A small network was shown many inputs. Here are its activations along a few directions, one row for each input.
Each table varies a few parts of the input and shows all the possible inputs, shuffled.
A made-up example of a description, with smaller parts first: line(4) and (point or ring(11) or (values(2) and ring(8))).
Shared parts are said once, and a part with two or three values counts as separate values.

Other details of the inputs vary at random and push rows far along two fixed directions, the same in every table; ignore that.

Rows:
row 1: [  1  19   5  -9   7  -3   8 -19 -25  -2  -9  -7   3]
row 2: [ -6   0  -7   4  -5   6 -11 -13  36  -4   2 -13   2]
row 3: [-19 -28  -4  11 -15  24 -28  -7  76   1  22  -8   1]
row 4: [ -8 -12 -33  -6   4 -17  -8  13  20   5   1 -16   2]
row 5: [ 15  -8  19  -8 -12  23   4   0 -33 -11  14  24   3]
row 6: [-15  -1 -25  17 -10 -28 -11   6  62   3 -20 -21  -3]
row 7: [  6  16  23  -7  -8  28  19 -16 -26 -14   9  11  -2]
row 8: [ -4  35  -9 -18  30 -40  -2 -19 -47  16 -28 -18   9]
row 9: [ 10  -2 -12 -15  12  -4  10   8 -33   5   1   0   0]
row 10: [ 10   6  32  -6   5   0  14   2 -41   1  -2  23  -6]
row 11: [ 14   1  27  -7 -12  23  12   1 -58  -7  18  26   2]
row 12: [ -5 -13  33   3 -13  50   0  -5  -1  -1  33  23  -2]
row 13: [ -9   2 -12   6  18 -32 -15   7  11  12 -25  -6  -4]
row 14: [-11   1 -18  -2  13  -5   5  -5  26   2   2 -22   4]
row 15: [ -3  -2 -32   7  -6 -19 -14  -2  19  -3 -15 -17   5]
row 16: [ -5  -6  -3   5   8 -18 -16  10  24   8 -14   1  -4]
row 17: [  7  20  -4  -6  28 -32  20  11 -31   5 -19  -9  -4]
row 18: [-12 -24 -38   2   0 -14 -21  21  55  12   0 -32   9]
row 19: [ -7  -2 -17   8  12 -26   3  16  33   3 -10 -20  -7]
row 20: [  9  14  22 -10  11  15  12 -20 -47  -4   3  11   1]
row 21: [  7  -5  37   0  -1  20  11   8 -30  -1   7  32  -9]
row 22: [ -6 -29 -20  18 -33  17 -22   6  70 -10  14  -7   2]
row 23: [  3  26 -18   2  25 -53   2  -4 -19   8 -41 -16   0]
row 24: [  1 -16  -1   5   5   6   0  21  32  10  12   0 -16]
row 25: [  5  -7  19  -1 -12  26   4   6 -39  -5  16  23   1]
row 26: [  9  13 -16  -9  10 -26  -1  -7 -44   0 -23  -6   6]
row 27: [ -9  22 -24  -2  10 -21  -6 -17  16  -2 -22 -25   4]
row 28: [ 18   3  44  -3   4  17  19   2 -50  -5  10  37  -8]
row 29: [  1 -36  31  24 -30  44  -4  11  48  -9  36  26 -14]
row 30: [  9  19   6   6   6 -14  16  -1 -19  -6 -17   8  -4]
row 31: [-15  29 -31  -1   9 -35  -9 -15  18   5 -25 -35   5]
row 32: [  5   6  -4  -3  -6  -9   0  -1 -35   0  -4  -1   4]
row 33: [ 10  -3  23  13 -18  23  14   6  14 -14  11  22  -7]
row 34: [ 19  13   6  -6 -10  11  17  -4 -45 -17  -4  17   4]
row 35: [-12  23 -19 -17  32 -38 -10 -16 -25  16 -36 -21   9]
row 36: [  7   1  24 -14  13  31  24  -4 -28   0  27  17   7]
row 37: [ -4   4  -2   3 -12  16  -5 -11  35 -11   6  -7   0]
row 38: [  0  -9  32   5 -19  47   5 -10  -1  -6  35  17  -4]
row 39: [ -6   3   6   6   7 -15  -6  10  -5  11  -9   5  -6]
row 40: [ -4 -12   8  -6   3  34  12  -1  12   4  31  12  -1]
row 41: [  7  26  -8 -16  41 -47  14  12 -41  12 -25 -10   0]
row 42: [ -6   2 -35  -4   0 -37 -17  -3   5   6 -26 -25   7]
row 43: [ 14  -2  22  -5  15  10  16  23 -20   8   8   8  -7]
row 44: [-12 -17  10  17 -29  40  -9  -6  54  -7  34  -2  -4]
row 45: [ 23   5  43  -2   1  17  22   1 -50  -8   8  34  -9]
row 46: [ -7  -8  16  -5  -7  21  -6 -12  11   1  15   4   1]
row 47: [  2  21 -32  -8   9 -43  -2  -8 -29   3 -37 -22   9]
row 48: [  5 -13  35  -4 -12  47   1 -10   4  -8  32  24   0]
row 49: [  6  -5   8  -9 -10   7   1  -1 -28  -4   4  12   4]
row 50: [-15   6 -19  -5  22 -19 -20 -12  11  12 -20 -17   6]
row 51: [-15 -11 -33  18 -30  -4 -19   6  60  -4   2 -19   3]
row 52: [-12  -7  -3   0  -6   6 -13 -13  31   3   4 -13   1]
row 53: [  7  11  23 -15  16  17   6 -14 -45   0   0  17   4]
row 54: [ 20   9  17  -2 -14  28  24  -4 -53 -20   7  27   1]
row 55: [ -4  -3 -31 -10  13 -27  -5  12   6   4  -6 -20  10]
row 56: [  8   7  -1  -2 -17   9  12  -2 -23 -13  -3   8   3]
row 57: [ 11  -1  11  -8   2  13   5   1 -52  -6   0  21   2]
row 58: [  1  -5  13  -2  -5  22  -6 -13  13  -5  14   3   0]
row 59: [  3 -12  25   0  -7  50  22  -2   5  -8  39  15   0]
row 60: [  2  20   5  -4  17 -37   2   2 -33  12 -20  -1  -2]
row 61: [ 14   1  13 -10  -2   9   6  -3 -51  -7   3  19   3]
row 62: [-11 -21 -10  13  -8 -15 -27  11  73   7  -1  -8  -4]
row 63: [-15 -15  -5  29 -30   8  -9  12  77  -3  13  -4  -8]
row 64: [  4  -7  29   6 -16  50   9 -13   2 -15  30  18  -4]
row 65: [  0  21 -13  -5  22 -55  -1  -3 -21  13 -40 -16  -2]
row 66: [-17 -23 -28   4   3  10 -15   1  75  18  16 -20   1]
row 67: [  7  14 -20 -13  17 -25  15   5 -43  -1 -15 -12   7]
row 68: [  5 -18  25   4  -4  31  15  22   8  -2  32  25 -18]
row 69: [  1   4 -22 -10  11 -26 -14   1 -19   4 -24  -7   8]
row 70: [  1  -8  -2  11 -25  15  -2   3   5  -8  13   3   2]
row 71: [ -1  11 -15 -15  32 -15   4  -1  -7  22 -12 -22  15]
row 72: [-17  -8 -20  18  -6 -32 -23   9  57  13 -10 -22  -5]
row 73: [  6   8 -23  -8   6 -30 -10  -4 -18   1 -23 -12   8]
row 74: [-19 -28 -27   8 -18  -2 -32   9  57   3  -1 -14   4]
row 75: [  4  -6  27  18 -20  22  11   7   5  -5  19  19  -9]
row 76: [ -1 -29  29  23 -36  43   3  10  50 -11  32  22 -12]
row 77: [ -2   4 -15  11   4 -30  -9   3  31   3 -21 -13  -2]
row 78: [  1  15 -36 -11  21 -44   8   3 -28   1 -27 -27   8]
Description of these inputs: values(3) and (line(6) or (line(4) and line(5))).
- The inputs of row 49 and row 46 match in every part but the values(3) part. If row 25 is changed in the same way as row 49 into row 46, which row does it become? => row 12
- A walk changes only the line(5) part. It starts at row 56 and steps to row 47. List the rest of the walk in order. => row 42, row 49, row 74
- Change only the line(6) part in row 36. List by row number the other rows that result. => row 14, row 40, row 59, row 66, row 71

Rows:
row 79: [ 15  32  50  -8   1   8  41  -2 -91  -5   9  28  -6]
row 80: [-17  23 -51  -3  31 -65 -18   7 -16  27 -50 -28  10]
row 81: [-13   4 -11 -16   7  32 -10 -35  12  -2  17 -24   9]
row 82: [ 19   3  26 -11  10  30  32  14 -81  -8   5  40   0]
row 83: [ -9   6 -40   3  22 -34  -7  13  31   7 -33 -13   2]
row 84: [  5 -32  55  31 -51  77  19  17  64 -20  63  30 -15]
row 85: [ -5  27 -15   4   7 -57 -12  -8 -29   3 -44 -13  -6]
row 86: [ 17 -26  49  -2 -23  47   4  13 -27  -2  39  40  -3]
row 87: [  1  12 -60  -5  20 -79 -16   8 -13   7 -56 -36   5]
row 88: [  7 -11 -10 -16  13 -27 -11  14  -7   8 -15  -8   7]
row 89: [  6   7  -1  18  -8 -19  -6  -2  19 -10 -23  -2 -11]
row 90: [  8  12   9  -5  19 -34  -8  -4   5  10 -29  -6   1]
row 91: [ 25  35  50 -14  41   3  44 -14 -96   4  -7  25 -10]
row 92: [-10 -11  -6   2  12  -5  -7   7   8  19  12  -9  -5]
row 93: [-24 -24 -24   8 -49  50 -19 -21  96 -11  41 -30  14]
row 94: [ 20  28  45  -3  18  23  36  -3 -75  -7  -9  43  -6]
row 95: [-24  33 -36  -1  33 -68 -16  -4 -10  22 -57 -24   4]
row 96: [ 33 -11  54 -16  -2  40  25   9 -42 -14  25  49  -7]
row 97: [ 2 -5 -7 -3 25 -7  8  7 20  6  4 -4 -8]
row 98: [ 11 -17  71  -1 -23  53  10   2 -27  -7  39  50  -9]
row 99: [  4 -56  10  33 -56  58 -10  21  95 -29  46  27 -18]
row 100: [  3  14 -29   3   3 -49 -14   3 -35   7 -33 -15   1]
row 101: [-15  12   1  -2  26 -26  -3  -8  -5  19 -10 -12  -8]
row 102: [ 21  16  36  -8  -5  16  37   9 -90  -3  20  24   0]
row 103: [-16 -32 -27   6   8  -4 -17  17  64  11  12 -23  -4]
row 104: [-16   6 -34 -19   5 -12 -37 -35  30  -1 -12 -38  29]
row 105: [-10 -25 -24  11 -19  -3  -5  26  60  -1  17 -23   2]
row 106: [-15  20 -30 -15   4  15 -12 -35  -6  -4 -11 -16  21]
row 107: [ -8 -17 -25  15 -16  -9  -3  22  83  -4  11 -21  -3]
row 108: [-14 -27 -21  13 -51  46 -26 -36  63 -24  27 -10  13]
- What do these inputs look like to the network? => values(5) and (point or ring(5))
- The inputs of row 100 and row 102 match in every part but the values(5) part. If row 85 is changed in the same way as row 100 into row 102, which row does it become? => row 79
- Change only the values(5) part in row 91. List by row number the other rows that result. => row 84, row 89, row 90, row 94
- List by row number the other rows that have the values(5) part in common with row 90. => row 86, row 88, row 96, row 98, row 104

Rows:
row 109: [-13 -18  -8  16  -5   1 -13   2  68   5   6  -9  -6]
row 110: [  0   7   2   4   2 -17  -4   1 -13   3 -12   1  -6]
row 111: [ 10 -34  32   5 -38  82   4  -7  12 -22  51  32   1]
row 112: [ -9 -19 -14  12 -10   0 -11  14  63  -2   6 -13  -4]
row 113: [ -8  24 -33  -7  38 -56  -5  -2  -5  17 -42 -28   3]
row 114: [ 3  7 -3  6 -4 -9  4  8 -9 -1 -9  3 -1]
row 115: [ -1   0  -9  -6  -4  12  -7 -14  -1  -8  -3  -4   9]
row 116: [  5  -1 -14  -8   0   6  -5 -14 -13  -4  -3  -7  10]
row 117: [  2  -8  -5   5 -10  -3   3  12   3  -2   1   4   0]
row 118: [  0  13  -9 -10   1  -2  -5 -19 -12  -8 -11  -3   8]
row 119: [-15 -16 -19   7 -14  16 -16  -4  49   5  21 -22   4]
row 120: [ 10 -34  46  10 -32  62  13  14 -10 -16  52  44 -10]
row 121: [-1 -1  5  5  8  2  4  0 11  3  1  4 -5]
row 122: [ -7 -14  -9  16 -10  -5 -12   6  65  -2   3 -13  -5]
row 123: [  9   6  21  -7  14  16  20   3 -37  -2   5  19  -5]
row 124: [ -1  26 -35  -7  31 -62  -3   1  -6  10 -45 -32   4]
row 125: [-21 -18 -12  11 -20  24 -17  -3  62   0  23 -18   3]
row 126: [  6 -16  33   0 -33  63   5 -15   4 -23  38  32   0]
row 127: [ 10 -30  41   5 -20  70  18  13   5 -12  54  42 -12]
row 128: [ -1  -2 -20  -3   6 -22  -3  10  21   3 -10 -16  -1]
row 129: [-16 -19 -14   8 -18  21 -16  -4  55   3  24 -19   4]
row 130: [-10   9 -24  -6  22 -43 -17   4  11  17 -31 -24   5]
row 131: [  3   8  -6  -9  21 -14   6   4 -17   8  -9  -1  -1]
row 132: [ 19  19  22  -7   5   3  29   5 -75  -6  -7  23  -1]
row 133: [-10  14  -3  -5   1   0   2 -15  -6   1   1 -11   6]
row 134: [ 14  25  23 -14  23 -14  15  -6 -66   7 -18  14   1]
row 135: [-11   8 -29   4  12 -47 -18   4  11  11 -31 -23  -1]
row 136: [ 6  0 -6 -7  5 -9  8 10 -4  0 -1 -2 -3]
row 137: [ 19  27  16  -4   9 -11  23  -1 -67  -4 -14  17  -2]
row 138: [-10   5  -1  -2  -4  12   0 -11   3   0   9 -10   6]
row 139: [ 13   9  18  -8   9  -7  15   3 -66  -2  -3  17  -2]
row 140: [-13 -31 -20  18 -28   5 -15  19  68   0  15  -7  -2]
row 141: [ 0 -8  4 -4  5 -3 -6  8  3  7  3  3  2]
row 142: [  3   4  -3 -10  17 -19  -3   6 -19  10  -8  -1   4]
row 143: [ 10   2  27  -2  -2  13  14   5 -48  -6   6  23  -6]
row 144: [-14 -22  -7  20 -22  -2 -24   6  65   3   6  -8 -10]
row 145: [ 22  19  31  -1  -2   8  26  -1 -62  -8   0  27  -5]
row 146: [ -9  10 -18  -2  18 -45 -17  -4  18  18 -31 -23   2]
row 147: [  7  10   2   1   9 -14   7   2  -5  -3 -10  -3  -2]
row 148: [  1  12   0  -7  19 -22  -3   1 -19  11 -19  -4   2]
row 149: [  4  21  24 -13   2  16  21 -21 -52  -5   9  11   4]
row 150: [ -7   5 -23  -5   0  -7 -15 -16  13  -4 -14 -15  10]
- The inputs of row 111 and row 115 match in every part but one. If row 117 is changed in the same way as row 111 into row 115, which row does it become? => row 132
- What do these inputs look like to the network? => line(6) and (values(2) or ring(5))
- Change only the values(2) part in row 125. List by row number the other rows that result. => row 115
- List by row number the other rows that have the line(6) part in common with row 110. => row 118, row 121, row 133, row 134, row 137, row 147
- Change only the line(6) part in row 120. List by row number the other rows that result. => row 110, row 135, row 139, row 143, row 144
